A small network was shown many inputs. Here are its activations along a few directions, one row for each input.
In each table, some parts of the input vary, and every possible input appears once, in random order.
Descriptions start from the smaller parts, as in this example, which fits no table here: one of 8 places around a ring, together with either a single point or (one of 2 separate values, together with one of 4 places along a line) or one of 9 places around a ring.
Shared parts are said once, and a part with two or three values counts as separate values.
(in the rows, 128 means zero)

Other details of the inputs vary at random and push rows far along two fixed directions, the same in every table; ignore that.

Rows:
x1: [170 126 134  93 160 126  97 151  68 153 161 127 138 141 164]
x2: [126  91 136 137 134 145 112 134 122 153 108 109 140 123 143]
x3: [104 149 102 159 133 105 172  80 164 114 140 152 136 131  85]
x4: [112 117 131 125 117 149 101 136 144 148 113 110 130 113 157]
x5: [120 131 146 142 109 120  91 135 112 137 117  94 106 152 131]
x6: [150 118 142  97 126 162  69 167  82 163 138 118 144 120 189]
x7: [159 108 144  82 144 147  88 168 104 150 137 112 128 113 181]
x8: [124 131 105 153 138 122 197  87 149  88  87 172 132 111 108]
x9: [ 93 128 138 169 102 119 118 125 145 150  95  62 110 147 108]
x10: [107 128 105 155 123 128 179  93 173 107 130 167 145 113  84]
x11: [ 92 130 120 175 109 156 132 112 140 153  49 101 132 117 154]
x12: [163 100 149  88 143 152  76 168  81 157 136 113 137 119 188]
x13: [112 128 125 149 109 120 182 115 161  89 126 155 127 123  66]
x14: [165 144 110 101 164 104 166 117 113 105 181 173 137 132 111]
x15: [199 174 124  67 133 128 180 166  57  71 162 220 137 124 128]
x16: [156 153 130  92 144 137  83 166  92 167 160  99 135 130 180]
x17: [ 97  91 133 167 126 142 127 118 166 158  84  81 132 119 126]
x18: [ 89 110 131 156 134 115 110 100 168 147  94  76 106 137 140]
x19: [ 93 131 137 159 104 117 111 128 157 142  96  59 104 143 114]
x20: [170 138 148  75 124 146 102 198  86 132 156 119 129 120 151]
x21: [110 123 113 151 145  94 161  67 161  93 131 159 120 140  93]
x22: [108 120 127 155 106 123 174 107 150  87 121 166 127 130  65]
x23: [111 134 130 143 126 126  89 115 122 155 121 107 127 142 153]
x24: [190 169 123  59 140  96 144 156  83  75 208 195 115 136 116]
x25: [108 133 106 143 124 127 173  96 185 100 131 163 137 109  90]
x26: [ 79 122 126 183 117 129 103  96 147 169  90  85 131 144 127]
x27: [ 87 109 147 153  96 139 109 137 162 132  83  82 107 124 121]
x28: [144 144 108 110 158  99 169 103 147  95 166 162 124 129 104]
x29: [110 138 126 131 128 124  96 122 137 152 125 100 120 133 156]
x30: [166 115 140  86 148 150  97 174 106 155 142 107 135 113 172]
x31: [152 133 110 106 135 134 157 125 110 104 169 203 156 117 112]
x32: [141 149 123 127 122  99 161 113 112  90 160 173 120 148  76]
x33: [117 110 153 136 103 146  98 150 118 132 107 104 118 131 134]
Each input here is: one of 3 separate values, together with either a single point or (one of 2 separate values, together with one of 5 places around a ring).
- The inputs of x9 and x3 match in every part but the choice among 3 separate values. If x22 is changed in the same way as x9 into x3, which row does it become? => x31
- Change only the choice among 2 separate values in x28. List by row number the other rows that result. => x30
- Change only the place on the ring of 5 in x24. List by row number the other rows that result. => x5, x9, x19, x32

Rows:
x34: [158 122 130  95 148 162  98 162  73 166 121 136 156 115 195]
x35: [ 88 107 125 164 131 118 120  97 171 150 118  85 125 140 108]
x36: [105  90 151 152 120 139  71 137 120 174  95  56 119 143 151]
x37: [ 86 126 126 158 127 112 125 103 180 141  93  70 107 133 127]
x38: [ 81 112 126 161 124 119 116  96 179 146 121  97 121 136 110]
x39: [ 96 104 112 163 144 136 151  81 197 128  96 125 140 104 122]
x40: [127 140 130 121 110 124 155 135 143  86 136 161 123 121  97]
x41: [ 92 125 125 178 111 126 133 110 159 151  81  80 121 133 112]
x42: [132 161 103 123 122 106 178 101 150  77 161 194 130 122  84]
x43: [140 127 144 108 115 142 119 160 110 120 148 142 130 127 120]
x44: [152 148 138 101 128 142  78 161  71 155 140 117 131 137 182]
x45: [ 82  98 140 169 108 126 106 100 161 140  93  95 113 136 112]
x46: [ 88  90 134 168 107 160 142 122 168 138  65 103 133 102 129]
x47: [150 134 134 104 137 119 120 143 108 117 132 123 111 133 145]
x48: [ 90 112 141 172 102 132 139 126 162 134  71  79 115 130 102]
x49: [130 151 103 111 141  91 176  92 165  72 178 191 122 126  86]
x50: [140 144 104 129 133 106 182 100 136  86 172 195 142 128  70]
x51: [184 132 145  78 149 128  93 176  61 143 156 120 122 137 170]
x52: [ 87 138 116 172 110 121 151  97 176 124  84  99 114 129 104]
x53: [169 140 137  84 128 145  86 177  71 156 172 133 142 129 162]
x54: [159 148 127 101 135 125 119 136  80 122 173 172 143 135 138]
x55: [142 134  94 119 142 131 197 100 148  84 146 216 153  98  99]
x56: [149 118 105 110 147 120 191  91 150  72 146 219 143 106 102]
x57: [171 138 136  82 158 123  96 169  87 159 165 100 129 132 171]
x58: [108 115 143 159 121 142  82 132 104 179  98  71 135 145 156]
x59: [156 152 120 115 145 115 150 127  92 117 149 163 133 140 128]
x60: [140 125 126 121 121 124 165 133 127  90 154 170 135 128  82]
x61: [107 111 148 139 112 133  73 143 128 155  96  71 108 136 160]
x62: [173 155 135  87 141 138  95 172  57 149 144 120 127 138 186]
x63: [155 144 138  96 122 134 136 162 105 109 134 136 121 123 130]
- The inputs of x50 and x60 match in every part but one. If x41 is changed in the same way as x50 into x60, which row does it become? => x48
- What is each input in this table made of? => one of 5 separate values, together with either a single point or one of 5 places around a ring
- List by row number the other rows that have the choice among 5 separate values in common with x36. => x45, x47, x51, x56, x61
- Change only the place on the ring of 5 in x44. List by row number the other rows that result. => x54, x58, x59, x62
